A small network was shown many inputs. Here are its activations along a few directions, one row for each input.
Each table varies a few parts of the input and shows all the possible inputs, shuffled.
A made-up example of a description, with smaller parts first: ring(5) and (point or ring(9) or (values(3) and line(6))).
Shared parts are said once, and a part with two or three values counts as separate values.
(in the rows, 128 means zero)

Other details of the inputs shift rows strongly along three fixed directions, in all tables alike. That doesn't count.
To show where, the next rows are all for the same input, with only those details redrawn:
[105 164 141 166 150  95 142 103 153 113 125 115 113]
[135 191 129 152 157 115 127 133 157 160 132 143 120]
[139 149 119 127 148 156 116 158 107 148 124 167 123]
[ 94 131 124 134 101 100 147 110 174 109 130 100 129]
[106 176 136 160 133  83 145 104 187 130 135 105 121]
[148 189 118 132 146 133 121 154 160 179 137 157 128]
[ 97  93 116 113  94 139 137 133 121  99 120 124 130]
[102 141 147 168 165 116 137 104 100  91 111 128 105]

Rows:
row 1: [129  95 100 103 116 182 115 165  59 125 115 156 123]
row 2: [170 162 150 139 165 142 112 158 159 182 172 140 136]
row 3: [105  77 109 111 106 139 136 109 102 103 116 119 134]
row 4: [125 162 145 169 190 135 123 123  80 116 111 158 102]
row 5: [124 133 134 139 158 134 116 120  90 112 103 123 114]
row 6: [163  68 137  96 104 227  88 158  17 100 116 168 147]
row 7: [ 82  66 120 118  73 108 149  77 151  73 109  71 112]
row 8: [104 138 144 170 170 114 131  87  90  97 102 112 100]
row 9: [ 99  74 130 135 123 121 144  73  99  77 106 107 106]
row 10: [155 160 175 157 168 116 131 132 155 173 153 124 128]
row 11: [145 109  98  82 102 153 117 169 103 135 129 145 148]
row 12: [136 116  81  84  73 145 132 160 159 167 149 135 152]
row 13: [103  89 113 113  98 135 143 126 118  99 127 132 137]
row 14: [147 136  94  72  80 123 121 153 187 173 142 116 164]
row 15: [137 132 192 185 183 115 138 107  98 121 126 118 113]
row 16: [183 153 148 165 159 129  99 161 130 185 146 159 131]
row 17: [143 170 133 137 149 107 121 109 160 150 114 114 106]
row 18: [ 86  76 117 118  78  91 159  93 139  65 130  80 140]
row 19: [177 124 117 109 173 171 103 143  59 149 110 186 116]
row 20: [119 166 147 170 175 106 129 109  98 103 110 115 102]
row 21: [157  74 151 118 125 172 113 169  67 147 127 158 135]
row 22: [138 164 124 137 146  93 133 103 160 147 135 116 138]
row 23: [113  98 138 109  77 102 123 127 201 130 186  92 147]
row 24: [ 95  91 135 132 123 108 150  99 103  63 120 118 132]
row 25: [136 123 101  75  80 134 128 166 165 147 141 137 162]
row 26: [126 161 122 122 119 113 129 142 176 141 131 121 135]
row 27: [158 129  95  66  77 125 121 144 196 173 138 120 150]
What do these inputs look like to the network?
Answer: point or line(6) or (line(4) and ring(5))
Start at row 14 and move only the ring(5) part, one step at a time. The first step leads to row 5. Which rows follow, in order?
Answer: row 8, row 3, row 22
List by row number the other inputs of the same sort as row 16.
Answer: row 2, row 10, row 15, row 21, row 23
Change only the line(4) part in row 9. List by row number the other rows that result.
Answer: row 3, row 12, row 13
